These are the activations of a small neural network, seen along a few directions. Each row is one input.
Each table varies a few parts of the input and shows all the possible inputs, shuffled.
A made-up example of a description, with smaller parts first: ring(5) and (point or ring(9) or (values(3) and line(6))).
Shared parts are said once, and a part with two or three values counts as separate values.

Other details of the inputs vary at random and push rows far along three fixed directions, the same in every table; ignore that.

A family of inputs:
x1: [-71  18 -11  50 -32 -60  36  15 -40 -36 -31 -58  22]
x2: [ 26   0  44  19 -38 -28  38  -2  17   3 -11 -24 -35]
x3: [-40   4 -39 -34  55  45 -44   2 -67  -3  24  44  20]
x4: [  3  27  29  65 -43 -68  29  17  38 -24 -28 -14 -13]
x5: [-14  -7 -35 -14  15  32 -14 -33  -5  27  19 -23  17]
x6: [ 59 -20   7  16  33   7 -50  59  18 -24 -21  97 -17]
x7: [-32 -11 -32   7  75   3 -36  29 -36   2 -12  28   2]
x8: [  0  19  14  31 -67 -25  48 -14  35  -2 -25 -46   4]
x9: [-40  21  15 -42 -31  18  26 -36 -10   6  41 -38  15]
x10: [-30   0 -73  39  59 -20 -35  31 -35   1 -29  16  -3]
x11: [ 46 -16  55  -3 -37  -4  17  19  43   5 -10  27  11]
x12: [  7  28   4  60 -42 -61  19  15  35 -19 -30  -7 -12]
x13: [ 41   4  22 -49 -24  53   4 -48  46  45  14  12 -22]
x14: [-31 -14  -5  -3  26  11  -9 -18 -20   8  15 -24  18]
x15: [ 39 -12  27 -38 -20  23 -13  13  38   2  26  40  -4]
x16: [-41   1 -29   9  -9 -11  32  -1 -31  -7   8 -88 -20]
x17: [-32   8   6 -15  -3   6  11 -25 -23   7   3 -24 -13]
x18: [-20   3   1  76 -11 -57  25  -3   7 -11 -30 -58  -4]
x19: [-31 -17 -57  -1  38  -3 -47  32 -63 -16  -9  27 -12]
x20: [ 47 -35   7  35  13 -28 -47  83  30 -33 -51 100   9]
x21: [ 43  -3  50 -25 -32   6  12   3  38  10  25  26  -1]
x22: [ 14   6  35  -4 -37   7  18 -14  41   8 -10   2  15]
x23: [-30  19  -7  23 -19 -21  36  -1 -49 -18  10 -52  -7]
x24: [-42   3 -52   1  57   9 -30   4 -42  14  -3   2   5]
x25: [-25  14  -6 -61 -11  55   4 -60 -19  39  35 -26  -4]
x26: [ 45  12  12 -49  -6  72 -16 -33  33  32  26  40  -4]
x27: [ 70 -17  29 -36   8  -3  39 -36  61 -21  14  23   3]
x28: [-40  38 -13  42 -22 -24  30 -13 -32 -20  -5 -51  -7]
x29: [-15 -26 -21 -62   6  64 -12 -35 -22  23  54 -39  16]
x30: [ 47 -29  11  59  57 -45 -31  78  19  -9 -49  73 -23]
x31: [ 71  14  53 -73 -20  17   7 -33  51  -6   9  -4  13]
x32: [-25 -32 -42 -25  61  31 -47   6 -57  16  28  20  30]
Description of these inputs: values(2) or (line(5) and line(6)).
A walk changes only the line(5) part. It starts at x16 and steps to x30. List the rest of the walk in order.
> x7, x24, x10
Which other rows does x6 become when the line(6) part takes its other values? List them by row number.
> x15, x16, x19, x20, x29

A family of inputs:
x33: [-23   8   2  -4 -40 -18  39 -10 -23 -17  18 -62   2]
x34: [-70  28 -35 -15 -24   4  11 -14 -63  -7  19 -38  21]
x35: [ -2 -14 -46 -14  57  19 -61  22 -37   4  -8  62   7]
x36: [  3  -2 -18  -4  22   4 -13   3   1   1   0  17  -2]
x37: [ 37  -7  54 -41 -32  28  22 -12  33   7  24   1  -7]
x38: [  2  -4  23 -68 -15  72   7 -43  14  46  43 -23   0]
x39: [ 47  -8  23 -37  -1  38  -1 -20  44  21   6  21  -8]
x40: [ 17 -10 -17  10  37  -6 -38  28   0  -2 -13  55  -7]
x41: [-22   2  -4  -6 -20   8  17 -18  -9  15  12 -50  -1]
x42: [ -7   4  10  59 -15 -78  28  32  -8 -48 -32 -26  -2]
x43: [-22   9 -10   8   3   5   4  -5 -22   1  10 -22  -6]
x44: [-11  -1  -7  30 -12 -45  17  24 -17 -37 -13 -20   3]
x45: [ 30  -8  29  75   2 -65   3  42  44 -19 -58  14 -15]
x46: [-28  -7 -53 -21  66  26 -58  20 -54   6   8  56   7]
x47: [ 52   0  49 -10 -19   6  23 -22  60  11  -9  -2 -16]
x48: [-60  21 -44 -22 -16   7   0 -16 -53 -10  19 -24  30]
x49: [ 40   0  32  89 -15 -67  13  41  46 -27 -48  10 -29]
x50: [ 35   3  45 -42 -20  43  24 -48  48  28  31 -18  -2]
x51: [-25  23  -1  18 -48 -28  25  -2 -11 -17  -4 -32   8]
x52: [  7 -22 -23 -10  42  23 -47  17 -13  14   2  59   8]
x53: [  5   5   2  -8   4  -2 -24   9   3 -10  -7  49  22]
x54: [-45  13 -39  -7  19  -5   3 -18 -43  -3  12 -33   9]
x55: [-29  15 -14  18 -20 -10  32 -21 -14  -6  11 -65  -2]
x56: [ 22  -3  11   9  10  -1 -10  12  12   1 -20  25 -18]
x57: [ 14 -23 -20   9  45   7 -41  28   1   3 -13  64   7]
x58: [ 45 -13  45 -28  -5  32   9 -25  54  29  12  17  -1]
x59: [-35   2 -13  16  -2  -6  15  -4 -28   2   3 -33  -5]
x60: [ 21 -10  18  -2  -6   9   2  -1  34  13  -5  -1  -3]
Changing only one part turns x38 into x45. The same change can be made to x37. Which row results?
> x42
What is each input in this table made of?
> line(4) and (values(2) or line(5))
A walk changes only the line(5) part. It starts at x35 and steps to x40. List the rest of the walk in order.
> x49, x52, x41
Which other rows does x40 become when the line(4) part takes its other values? List them by row number.
> x36, x46, x54
Which other rows does x44 become when the values(2) part takes its other values? List them by row number.
> x48
